Each row below holds a small network's activations on one input, seen along a few directions.
Each table varies a few parts of the input and shows all the possible inputs, shuffled.
A made-up example of a description, with smaller parts first: ring(5) and (point or ring(11) or (values(3) and line(4))).
Shared parts are said once, and a part with two or three values counts as separate values.

Other details of the inputs shift rows strongly along two fixed directions, in all tables alike. That doesn't count.

A family of inputs:
R1: [-20  -6  10  35 -31   6  29  18  -2 -14   5  34]
R2: [  3 -20 -10  -2  -5   5 -57   0   1 -37  26  -9]
R3: [-19  -1  13  37 -28  11  31  16  -3 -18   6  30]
R4: [ 20  -2 -14   9 -16   3 -53  12 -16 -22  44 -13]
R5: [-14   0  -3   3  43  -1  26  -4   8  18 -50   4]
R6: [ -9  14   7  -6   5   2  56 -19   7  25 -29   6]
R7: [-28   4  12 -12   9  -5  55 -16  -4  34 -25   6]
R8: [ 44   7 -21 -28  11  -8 -21 -21   9  22  -5 -41]
R9: [-28   7  15  -9   9  -3  52 -17  -1  31 -23   0]
R10: [-12  -3   8  30 -36   5  13  10   3 -22  15  22]
R11: [ 27  -6 -13 -42  13  -7 -25 -19   0  14  -6 -48]
R12: [-16 -10   0  40   0  10   6  38 -13 -23 -24  19]
R13: [ -2   9   1  33  -1   9 -16  32  -3 -13   3  27]
R14: [ 25  -4  -1   8 -12   1 -58   4 -14 -24  44  -7]
R15: [-15   9   9  -4   3 -10  52 -18  11  30 -30   8]
R16: [ 18  -6  -8  -1 -53   1 -30  -8  10 -36  44   6]
R17: [ 15   8  -9 -49  24  -9 -38 -20  18  11   9 -19]
R18: [ 19  17   0   0  33  -8  10 -10  -2  30 -24  -4]
R19: [-35 -12  17  29 -28   5  24  17 -12 -12  14  26]
R20: [  3   2   3 -16  41 -12  18  -1  20  15 -29   4]
R21: [-11 -15   8  43   2  18  13  43 -28  -2   1   8]
R22: [ 27  15 -18 -43  21 -13 -36 -21  30   8   1 -14]
R23: [  8   8  -3 -46 -10  -9  -2 -45  10  12  12 -28]
R24: [  9 -17 -11  -5 -19   4 -58   9  -9 -38  21 -17]
R25: [ -5 -14   2  43  -3  11  14  44 -15 -14 -15  13]
R26: [ 10 -18   2 -12  -1  -3 -50  11   9 -35  38  -2]
R27: [-29  -7  16  27 -25  17  29  16 -16 -17  14  25]
R28: [ 13  20 -12   1  30  -6  17  -2  -4  33 -25 -10]
R29: [-15   4   7 -23   2  -4  38 -23  -2  26 -13  -2]
R30: [ 19  17  -9 -42  21  -7 -38 -24   8  21   2 -25]
Each input here is: values(2) and (ring(6) or ring(9)).
Changing only the values(2) part turns R17 into R22. The same change can be made to R30. Which row results? -> R13
Which other rows does R12 become when the values(2) part takes its other values? List them by row number. -> R24

A family of inputs:
R31: [ -7   6   5  -3  -1  -3  23  -9   8  12 -10   9]
R32: [-2  5  3  0  0  0 23 -4 -3 17 -4 -1]
R33: [ 19  -3  -9  -2 -20  -3 -33  -7   0 -17  20 -12]
R34: [ -6 -15   4  22  -6   5 -18  32  -5 -26  14  14]
R35: [ 10  10  -5 -31   7 -11   2 -29  14  13  -6 -13]
R36: [ 25   9 -12 -27  15  -7 -23 -15   5  14  -1 -27]
R37: [  4  -2  -3   0 -16   1 -12  -3  -2 -10  13  -6]
R38: [ 20  -5 -14  -5  -8   1 -40   4   6 -21  16 -13]
R39: [-25   7  11  -1  18  -1  41  -6  -5  27 -29   5]
R40: [ 11  -6  -6  -5 -21  -1 -39  -7   6 -26  32  -5]
R41: [-12   8   7   6  16  -3  43  -2  -5  29 -35   3]
R42: [ 11   5  -8 -22  16  -5  -3 -17   2  18 -13 -19]
R43: [  6   1  -1 -32  21 -12   9 -25  10  21 -17 -20]
R44: [ 21   5 -14 -26   8  -6 -31 -13   5   4   3 -25]
R45: [  7   9  -5 -33   8  -9   1 -31  14  18  -5 -19]
R46: [  7   7  -2 -36   1  -5   6 -29  12  16  -5 -16]
R47: [  1   8  -4 -35   1  -9   3 -31   8  19  -3 -17]
R48: [ 22  -2  -8  -6 -14  -2 -31  -8   0 -13  28 -15]
R49: [ 10   7  -8 -26  18  -7  10 -26   9  20 -22 -22]
R50: [-15  -4   6  28   2   7  10  25  -7 -13  -1  27]
R51: [-12 -13   9  17 -16   3   0  17  -3 -20  14  13]
R52: [ 10  -2  -8 -12  -5  -2 -43  -1   2 -15  20 -10]
R53: [ -2 -12  -3  28 -13  10 -13  24  -7 -27  12  13]
R54: [-13   7   9   2  12  -3  33  -6   6  18 -22  10]
R55: [ -5   1   0   1   3   1  21  -4   2   7 -15  -1]
R56: [-14  -5   5  18 -23   6   3  12  -1 -16  17  18]
R57: [ 26   8 -14 -25  11 -10 -25 -16   7  12  -7 -26]
R58: [-23  -5   8  22   7   7  13  19 -13  -1  -8  19]
R59: [ -8   6   6   6  29   2  37   4 -10  30 -33   2]
R60: [-16  -5   9  17   9  10  16  19  -9  -3 -10  17]
R61: [ -3  -3   3  22  -1   4 -12  23   1 -16   6  18]
R62: [-16  -1   6  19 -15   5  18  14  -2 -11   5  24]
R63: [-11   7   9  10  12   2  38   3  -8  22 -21   4]
R64: [-17  -4   8  26   1   7  20  18 -14  -2  -9  13]
R65: [ 18  -2 -11  -6 -11  -2 -46   5   8 -28  27  -2]
R66: [ 13  -4  -4 -14 -14   1 -32 -11   5 -20  24 -10]
R67: [-15   5   4   1  12   1  49  -3   0  24 -33   4]
R68: [ 17  -3  -9  -2 -37  -2 -32  -5   2 -21  30  -7]
R69: [  0  -6   2 -12 -12  -5   0  -6   6  -3   9  -3]
R70: [-16   3   6   4  24   1  28   3  -2  19 -25   9]
R71: [ -4  -8   3  27 -12   6 -14  20  -1 -24  16  22]
R72: [-13  -3   9  25  -4   4  11  14  -2 -10   0  22]
R73: [  1  -4   1  27  -1   8 -11  29 -11 -12  12  10]
R74: [-13  -2   9  29 -16   9  22  21 -13  -5   4  19]
R75: [-18  -2   7  24  13   7  11  26  -5  -2 -10  19]
R76: [ 13  -1  -5 -12 -13  -4 -28 -13   7 -20  23  -5]
R77: [ -1  -8   4  29 -17   9  -9  20 -13 -22  19  11]
R78: [-18   3  12   2  12   4  36   1  -2  15 -22   8]
R79: [-15  -4   6  23 -17   8  18  17 -11  -7   3  16]
R80: [  9   9  -3 -33  30  -5   0 -17   9  23 -21 -19]
R81: [ -1  -6   3  26 -21   8  -6  18 -10 -19  24  10]
R82: [ 18  -6  -9 -31   6 -10 -27 -18  12   1   8 -21]
R83: [ 19   7 -10 -24  14  -9  -8 -21   5  21 -15 -21]
R84: [ -3  -1   0  -7  -2  -2 -10  -9  -2  -3   6  -5]
R85: [ 4  1  0  6 11  2  5  5 -7 10 -3 -1]
Changing only one part turns R56 into R46. The same change can be made to R70. Which row results? -> R60
Changing only one part turns R53 into R50. The same change can be made to R49. Which row results? -> R76
Describe the family of inputs behind these rows. -> line(5) and line(11)
Which other rows does R55 become when the line(11) part takes its other values? List them by row number. -> R35, R37, R39, R41, R45, R51, R54, R63, R78, R81
Which other rows does R33 become when the line(5) part takes its other values? List them by row number. -> R41, R57, R68, R83
Which other rows does R75 become when the line(11) part takes its other values? List them by row number. -> R34, R36, R38, R44, R52, R57, R61, R65, R73, R80

A family of inputs:
R86: [  7   3  -3 -15  -5  -3  -4 -15  11   0   0  -8]
R87: [  2  -3   0  14 -24   3  -6   7  -3 -16  18   8]
R88: [ -3  -5   0  -4 -12  -1  -4  -7   0  -6   9  -3]
R89: [ -2 -10   4  27 -14   7 -17  27  -8 -26  21  16]
R90: [ 13   1  -8 -14   5  -4 -18  -6   4   3  -1 -13]
R91: [-27  -5  16  45  11  13  37  37 -18  -1 -17  33]
R92: [-20   4  12  18  27   3  39  15  -8  21 -28  15]
R93: [-14  -8   6  23 -23   8  -6  19  -7 -25  24  20]
R94: [-19   5   9  18  25   4  37  16 -10  19 -33  14]
R95: [  8   3  -2 -16  -5  -4  -5 -15  10   0   1  -7]
R96: [  6  -3  -5  -1  -1   0 -19   3   0  -8   4  -6]
R97: [ 18   8  -8 -28  12  -8 -17 -23   9  10   2 -20]
R98: [-19   9  10   2  22  -1  47  -4   2  27 -33  12]
R99: [ 11   3  -6 -13   6  -5 -17  -7   3   3   0 -11]
R100: [-11  -9   6  22 -23   7  -8  20  -4 -27  22  20]
R101: [  2  -2  -3  15  -9   5 -22  13  -5 -19  15   6]
R102: [ 10   1  -8 -13   6  -4 -16  -6   4   2  -2 -14]
R103: [ 16   9  -6 -31  -3  -6  -4 -26   7  13   3 -21]
R104: [ 18   5 -11 -28  11  -6 -18 -21   6   9  -5 -22]
R105: [-17   0  10  17  25   3  39  17  -7  21 -30  13]
R106: [-22  -3  13  30  17   7  35  27 -12   7 -22  21]
R107: [ -3  -7   0  29 -15  11 -21  24 -10 -27  20  16]
R108: [ 15   8  -5 -31   0  -9  -7 -28  14  10  -1 -16]
R109: [  8   5  -5 -12  -6  -6  -3 -17   8   4   4  -6]
R110: [ 12   4  -7 -30   1  -9  -7 -28  15   7  -2 -17]
R111: [-12 -12   4  19 -23   8  -7  18  -6 -26  22  15]
R112: [ 14   1  -5 -14   5  -5 -14  -7   5   4   4 -11]
R113: [-32  -3  17  41  -3  14  49  33 -18   3 -15  31]
R114: [-21   8  13   3  18   0  49  -6  -5  31 -30   6]
R115: [ 11   2  -7 -14   6  -4 -17  -7   3   2  -1 -13]
R116: [ -4  -7   1  29 -14   8 -21  28  -8 -25  19  16]
R117: [ 20   6  -9 -28  11  -9 -19 -20  11  13   3 -21]
R118: [ -8  -5   3  12 -20   3  -8   4  -4 -16  20   9]
R119: [  0  -2   4  -1 -13   0  -2  -6  -3  -3  10  -2]
R120: [-10 -11   4  19 -22   8  -9  18  -2 -28  21  16]
R121: [-13 -10   6  21 -24   7  -7  20  -7 -26  23  19]
R122: [  5  -1  -4  -1 -15  -1  -2  -5   2  -6   9  -4]
R123: [ 16   6  -9 -28  -2 -11  -5 -28  12  10  -1 -18]
R124: [-19   4  10  18  25   3  36  18  -9  21 -33  14]
R125: [ -8   7   4  -9  37  -2  39  -9  -1  34 -40  -6]
R126: [  4  -8  -2  12  -9   4 -18  12  -3 -20  15   2]
R127: [ -3  -3   0  -7 -10   0  -5  -4   1  -7  11   0]
R128: [  5  -8  -1  12  -9   3 -19  15  -3 -19  17   4]
R129: [  4  -5  -3  12 -10   4 -22  14  -5 -20  13   3]
R130: [  7   2  -3 -16  -4  -6  -5 -16  10   0   2  -6]
R131: [-11  10   5 -13  21  -1  48 -13   0  37 -35  -7]
R132: [ -2  -9   0  28 -16  10 -21  25 -11 -28  19  16]
R133: [ -7  -8   5  25 -25   6  -9  18  -2 -29  21  21]
R134: [ 16  10  -9 -27  -3  -9  -4 -29  10  14   3 -19]
R135: [  4  -7  -5  12 -10   6 -22  12  -5 -21  13   2]
R136: [  7  -4  -3  -1   0  -1 -15   2   1  -8   7  -6]
R137: [ 12   3  -5 -12   7  -2 -13 -11   4   3   5 -10]
R138: [ 10   7  -6 -33   3  -8  -9 -27  14  10   3 -16]
R139: [  6  -2  -6  -1   0   1 -17   2  -1  -9   4  -6]
R140: [ -6  -8   3   9 -21   2  -8   4  -5 -17  18   6]
R141: [ 19   4  -9 -28  11  -7 -15 -22   7   9  -1 -21]
R142: [ 12   4  -8 -12   6  -3 -18  -7   5   5   2 -11]
R143: [-23  -2  14  31  17   7  36  27 -13   8 -21  23]
R144: [ -8   7   4 -10  36  -5  37  -6   1  35 -39  -7]
R145: [ 10   4  -6 -34   2  -8  -8 -26  13   9   1 -17]
R146: [  1  -6  -3  13 -22   2  -9   5   1 -20  16   7]
R147: [-16   8   8   4  18  -3  50  -4  -1  29 -34  10]
R148: [  8  -2  -5  -1  -1  -1 -19   5   0  -7   5  -5]
R149: [ -3  -8   3  28 -13   7 -17  27  -7 -25  22  16]
R150: [  0  -4   2  -1 -14   1  -3  -7  -1  -5   9  -5]
R151: [-22  -1  11  32  16   8  32  30 -13  10 -25  23]
R152: [  7   7  -3 -15  -7  -1  -1 -14   3   7   7 -10]
R153: [ 12   4  -3 -29  -3  -8  -5 -29   7  12   1 -22]
R154: [  5 -10  -2  12  -9   4 -20  15  -2 -18  16   2]
R155: [ -7   9   5 -11  36  -4  38  -8  -1  35 -39  -5]
R156: [  4  -8  -5  12 -10   5 -24  15  -2 -18  13   1]
R157: [-17   9   7   6  33   0  37   5  -5  30 -37   7]
R158: [  7   6  -2 -15  -5  -4  -5 -16  11   2   4  -6]
R159: [ 20   6  -8 -29  11  -9 -16 -22   8  10   0 -21]
R160: [ 17   6  -9 -28  -4  -9  -4 -27  10  12   1 -20]
R161: [  2   1  -1 -16  -6  -6  -3 -18   3   5   5  -9]
Describe the family of inputs behind these rows. -> line(4) and (ring(9) or (values(2) and line(5)))
Changing only the line(4) part turns R117 into R105. The same change can be made to R93. Which row results? -> R127
Which other rows does R151 become when the values(2) part takes its other values? List them by row number. -> R112
Which other rows does R98 become when the line(4) part takes its other values? List them by row number. -> R110, R130, R133
Which other rows does R133 become when the ring(9) part takes its other values? List them by row number. -> R87, R100, R103, R108, R119, R121, R147, R161
